A small network was trained on invented records. Each row is its activation on one of them, seen along a few directions.
After each row come some of the record's fields: M, G, H, B, U, C.
A field that a record lacks is left out.
The largest differences between rows may come from other fields.
(in the rows, 500 means zero)
Random noise pushes rows far along 14 fixed directions. That doesn't count. These rows show it; they differ only by the noise:
[536 350 569 495 544 575 463 467 659 554 288 424 468 145 393 546 269 542
 503 503 610 421 330 428 556 536 571 605 567 438]
[527 365 627 471 570 530 392 425 694 677 454 387 619 162 326 725 221 392
 470 508 469 627 279 712 518 242 520 639 680 510]
[530 405 572 712 451 690 619 528 556 377 629 398 775 532 642 545 422 649
 651 379 728 343 546 496 269 437 533 371 570 539]
[619 517 461 340 515 406 444 512 567 532 506 581 532 531 483 495 416 547
 630 538 498 502 590 595 549 520 483 681 532 646]
[414 358 363 318 254 585 511 624 465 391 507 294 494 524 417 542 577 448
 418 441 330 598 270 612 245 348 758 392 407 286]
[508 517 422 478 733 302 499 383 382 664 441 591 478 518 547 695 459 538
 343 616 606 589 582 256 591 680 592 693 295 585]
[432 350 642 588 629 644 249 502 545 579 520 409 291 333 421 521 514 602
 392 434 569 388 602 409 582 495 373 218 465 374]
[423 303 677 683 422 497 667 538 467 626 564 353 535 421 420 578 460 454
 469 473 446 439 342 481 488 369 449 541 546 436]
[335 566 527 678 485 587 414 449 446 432 345 520 384 369 454 372 568 528
 473 509 524 378 413 388 563 612 437 342 608 353]
[332 337 378 611 430 553 464 605 548 325 472 607 655 201 462 541 499 494
 515 360 622 533 512 810 439 468 514 564 482 256]
[538 406 461 468 543 598 398 634 536 361 326 433 559 319 410 449 426 640
 499 351 742 428 478 459 467 534 544 392 397 373]
[534 612 473 605 549 369 700 560 377 463 521 614 541 647 541 379 510 514
 467 576 347 447 436 488 551 641 447 615 585 502]
[475 340 352 408 299 341 574 518 522 366 448 325 452 473 475 409 684 669
 541 488 651 471 655 596 362 502 481 616 295 559]
[478 420 453 402 402 642 439 444 547 503 459 540 283 560 463 424 630 648
 538 548 337 322 592 378 539 607 522 409 610 555]
[518 478 347 475 535 730 628 473 413 487 709 701 555 851 716 663 558 612
 454 548 248 409 579 298 357 674 792 396 572 531]
[660 459 580 385 522 340 548 625 553 580 504 416 514 552 508 442 312 469
 546 554 503 469 402 517 466 499 500 618 404 562]

[411 374 568 648 435 659 503 381 539 473 381 332 641 302 363 645 604 627
 531 332 813 489 555 383 472 303 474 389 536 569] | M=m2 G=g3 H=h2
[647 516 642 610 647 353 712 574 485 567 625 403 597 503 608 551 249 410
 447 554 505 551 326 500 465 497 505 637 446 457] | M=m1 G=g2 H=h2
[312 343 623 581 404 575 434 402 518 658 411 507 377 323 351 602 600 457
 531 459 565 467 544 407 656 398 401 482 551 492] | M=m2 H=h2
[636 667 512 489 623 579 406 583 482 396 584 657 544 540 558 414 384 582
 662 444 539 485 638 561 631 623 413 532 663 465] | M=m2 H=h5 B=b3 U=u1 C=c2
[668 284 628 407 609 573 457 576 672 751 579 704 590 504 459 655 323 478
 637 462 476 405 632 496 677 444 457 647 545 680] | M=m2 G=g3 H=h5 B=b3 U=u3 C=c1
[521 553 506 453 263 529 519 397 336 463 620 359 394 662 442 509 695 710
 774 399 664 482 804 331 575 488 469 567 516 590] | M=m1 G=g3 H=h5 U=u3 C=c2
[448 342 534 626 427 453 811 542 542 572 595 577 801 587 536 606 426 352
 445 521 402 538 393 681 344 316 513 599 559 584] | M=m3 H=h5 U=u3 C=c2
[708 576 539 566 635 409 637 407 523 440 726 263 453 653 588 452 548 698
 398 589 417 503 603 552 417 477 374 456 567 671] | M=m3 G=g2 H=h2
[581 461 607 403 456 704 404 410 547 617 433 492 507 499 313 565 441 571
 660 453 397 404 450 417 632 351 494 506 801 681] | M=m3 G=g2 H=h5 U=u3 C=c1
[448 648 568 508 619 533 279 337 390 618 663 507 446 314 506 828 365 395
 565 459 575 725 473 411 650 518 648 627 519 316] | M=m1 G=g3 H=h4 C=c2
[351 879 277 581 578 286 495 647 158 244 316 740 496 686 518 222 721 414
 341 501 508 578 402 450 563 773 467 378 335 256] | M=m3 H=h4 C=c2
[604 529 544 529 408 804 555 455 460 355 553 359 627 583 484 556 508 738
 718 341 627 378 508 291 441 452 610 369 692 575] | M=m3 G=g2 H=h2
[371 368 578 612 520 522 429 600 427 528 532 561 507 531 488 495 579 479
 464 411 530 406 565 493 540 512 365 382 402 411] | G=g3 H=h5 B=b3 U=u1 C=c2
[679 513 614 808 634 591 769 352 614 379 589 257 342 322 709 393 366 819
 493 561 685 290 563 250 481 795 459 559 607 469] | M=m2 G=g2 H=h1 C=c2
[407 618 574 735 718 615 383 457 131 466 662 406 663 495 510 751 472 560
 500 303 791 648 590 300 581 487 475 421 450 314] | G=g2 H=h5 B=b3 U=u1 C=c1
[356 498 554 564 198 654 573 387 544 487 310 444 697 408 480 583 441 373
 746 472 636 446 227 394 365 355 676 532 640 556] | M=m1 G=g2 H=h2
[653 710 519 589 276 517 778 358 522 330 799 262 382 717 586 291 650 698
 686 592 268 445 599 574 429 490 400 545 846 671] | M=m3 G=g1 H=h1 C=c2
[646 457 400 438 734 346 546 510 700 529 553 532 563 357 562 609 406 477
 237 588 423 597 480 678 434 520 557 600 363 529] | M=m1 G=g3 H=h3 C=c2
[473 571 517 632 574 613 539 594 353 442 673 525 520 543 575 572 486 493
 452 395 579 575 545 348 523 552 604 367 453 233] | M=m2 H=h5 B=b2 U=u3 C=c2
[467 405 485 481 705 523 506 662 415 659 626 720 369 509 482 622 426 305
 219 537 108 579 342 506 656 589 644 487 438 216] | M=m3 G=g1 H=h5 B=b1 U=u3 C=c1
[689 536 523 340 551 449 426 439 561 492 518 190 350 513 640 501 325 634
 530 569 753 499 559 335 361 570 620 489 303 527] | M=m1 G=g2 H=h5 U=u3 C=c2
[364 416 452 597 407 362 597 650 366 461 453 621 567 607 464 367 746 534
 495 425 591 419 641 530 542 508 314 490 343 507] | M=m2 G=g2 H=h5 B=b2 U=u1 C=c2
[303 451 571 717 405 533 540 381 451 526 540 459 359 483 460 424 699 533
 424 518 397 428 615 556 528 453 289 356 629 447] | M=m1 H=h5 U=u1 C=c2
[573 521 572 642 639 397 767 598 439 560 486 630 598 560 438 465 469 435
 331 524 287 484 331 481 625 521 417 581 599 499] | G=g3 H=h2
[554 523 451 490 789 415 402 514 488 495 373 487 446 368 406 528 522 575
 230 467 640 622 576 458 604 529 426 410 352 449] | M=m2 H=h2
[426 276 477 458 297 420 522 464 586 507 551 416 504 405 390 520 670 576
 595 451 561 508 692 732 497 328 359 649 482 625] | M=m3 H=h5 U=u1 C=c2
[598 482 646 494 565 284 524 641 488 566 494 408 303 517 502 271 415 497
 461 559 519 425 524 473 622 601 296 509 341 478] | M=m3 G=g1 H=h5 U=u1 C=c2
[443 600 551 493 400 487 392 387 468 569 499 328 540 555 349 511 619 437
 504 516 447 677 509 614 475 204 372 364 651 651] | G=g1 H=h5 B=b2 U=u1 C=c1
[620 589 621 558 641 513 437 333 740 544 443 309 376 551 714 352 358 509
 397 745 469 330 365 429 284 545 460 223 561 679] | G=g2 H=h4 C=c1
[718 489 483 372 568 569 673 534 473 488 461 472 588 547 458 514 381 644
 568 477 447 449 426 385 548 570 633 689 590 604] | M=m1 G=g2 H=h5 B=b1 U=u1 C=c1
[777 330 645 506 600 567 681 602 620 561 423 500 502 419 449 384 321 690
 571 473 426 213 454 369 638 617 422 641 646 624] | M=m1 H=h5 B=b2 U=u1 C=c1
[377 511 398 435 393 618 371 404 346 428 299 400 566 560 386 607 659 639
 582 399 697 480 539 258 472 480 618 436 472 586] | M=m3 G=g1 H=h5 B=b3 U=u3 C=c2
[396 780 449 599 571 400 465 349 200 499 668 437 492 528 518 709 570 404
 470 488 527 843 500 446 577 479 592 600 518 353] | M=m2 G=g1 H=h4 C=c1
[724 485 425 264 583 430 656 655 327 473 375 397 501 482 194 542 522 659
 393 348 438 588 376 287 709 525 629 712 424 440] | G=g3 H=h5 B=b2 U=u3 C=c2
[526 605 354 465 480 624 740 439 258 454 426 544 433 550 443 592 488 604
 456 539 242 583 323 216 613 721 798 717 732 382] | G=g1 H=h5 B=b2 U=u1 C=c2
[390 247 331 475 431 439 725 554 529 500 404 564 556 549 650 600 527 426
 289 603 440 457 348 442 251 598 760 534 212 453] | M=m3 G=g2 H=h2
[389 566 410 530 498 759 257 488 538 354 437 767 434 401 544 449 538 584
 614 409 561 347 611 455 585 658 533 356 595 395] | M=m3 G=g2 H=h1 C=c2
[635 657 597 415 392 359 518 459 602 416 339 282 284 370 650 224 273 503
 717 640 689 349 289 289 447 762 590 652 435 475] | G=g3 H=h5 B=b2 U=u1 C=c2
[448 382 570 618 514 692 467 485 515 469 683 452 482 508 626 567 441 555
 509 496 376 369 488 561 417 523 499 414 634 420] | M=m3 G=g2 H=h5 B=b3 U=u1 C=c2
[468 435 512 231 300 630 319 366 679 688 423 659 356 688 574 496 502 439
 701 684 252 294 466 401 452 530 620 474 636 782] | M=m3 G=g2 H=h5 U=u1 C=c2

Which values does each new row have?
[548 627 441 529 594 497 524 642 201 360 390 443 592 694 330 366 748 668
 366 320 490 473 471 324 568 505 426 301 446 476] | M=m1 G=g3 H=h5 B=b2 U=u1 C=c1
[355 701 514 805 479 667 563 420 435 289 357 568 515 297 520 314 504 562
 586 469 544 385 384 458 592 679 435 438 838 320] | M=m2 G=g1 H=h5 B=b2 U=u1 C=c2
[540 383 529 627 547 716 570 305 673 471 705 178 485 492 599 621 475 630
 293 593 359 565 577 651 237 359 497 255 704 561] | G=g1 H=h5 B=b3 U=u1 C=c2
[492 448 487 359 414 360 550 605 471 557 374 532 386 423 404 402 426 341
 472 552 378 538 301 521 592 546 545 673 427 398] | M=m3 H=h5 U=u1 C=c1
[381 774 428 651 311 373 588 435 329 277 534 451 687 507 433 424 697 471
 645 417 553 657 461 736 482 377 390 609 654 464] | M=m1 G=g3 H=h4 C=c2
[383 569 509 512 470 472 363 864 379 367 279 668 692 376 307 342 392 247
 580 287 601 575 277 711 610 424 427 454 447 187] | M=m2 G=g1 H=h5 B=b3 U=u3 C=c1
[583 378 457 371 511 804 427 486 587 436 601 365 481 550 617 677 436 622
 462 430 531 461 481 312 276 510 819 236 423 429] | M=m3 G=g3 H=h2
[491 360 350 291 496 693 368 659 497 471 349 751 445 386 332 536 481 476
 434 404 272 501 424 547 656 570 653 543 574 313] | M=m3 G=g3 H=h5 B=b3 U=u1 C=c1
[452 739 546 610 530 471 409 414 363 404 502 429 388 412 440 366 587 536
 490 485 460 531 434 468 640 564 376 454 657 378] | G=g3 H=h5 B=b2 U=u1 C=c2
[174 601 277 735 427 417 604 295 282 445 551 896 577 509 648 680 771 431
 535 546 511 588 685 478 590 707 580 745 500 438] | M=m1 G=g3 H=h2
[462 701 411 391 474 659 203 278 762 442 577 583 195 358 837 449 324 388
 658 700 526 526 550 505 368 750 729 400 540 350] | M=m2 H=h1 C=c1
[241 439 381 518 414 305 391 430 390 515 574 438 470 358 483 714 681 318
 354 490 553 793 516 697 421 370 565 576 224 308] | M=m1 G=g3 H=h2
[507 555 510 575 583 452 488 403 310 521 755 485 517 574 438 698 697 628
 516 377 558 651 776 467 654 423 403 582 504 551] | G=g3 H=h2
[367 671 567 316 355 447 225 501 344 634 376 599 315 615 461 487 525 265
 689 512 573 536 395 206 626 552 602 448 339 445] | G=g3 H=h2
[455 600 586 624 563 587 375 411 522 517 671 577 511 523 590 552 471 444
 565 530 426 492 518 600 509 456 427 390 672 507] | M=m3 G=g2 H=h2
[513 725 708 448 545 508 142 420 387 619 564 455 492 502 399 605 404 445
 785 407 736 592 558 389 702 368 382 460 548 572] | M=m3 G=g2 H=h2
[382 470 361 568 493 328 498 405 496 440 412 677 565 353 494 466 547 543
 542 582 461 483 583 808 570 595 337 820 611 573] | M=m3 G=g2 H=h5 B=b3 U=u1 C=c2
[612 577 530 542 614 197 756 623 466 501 376 376 528 549 516 337 367 351
 246 644 404 561 140 513 418 542 497 566 370 448] | M=m3 H=h2
[528 566 469 537 701 640 418 327 496 569 606 688 397 399 529 690 473 549
 450 528 340 528 580 414 684 651 585 560 687 451] | M=m1 G=g3 H=h4 C=c1
[434 508 420 519 283 404 476 615 542 188 369 238 519 308 424 257 663 586
 578 342 852 540 540 750 350 397 366 416 342 352] | M=m2 H=h4 C=c2
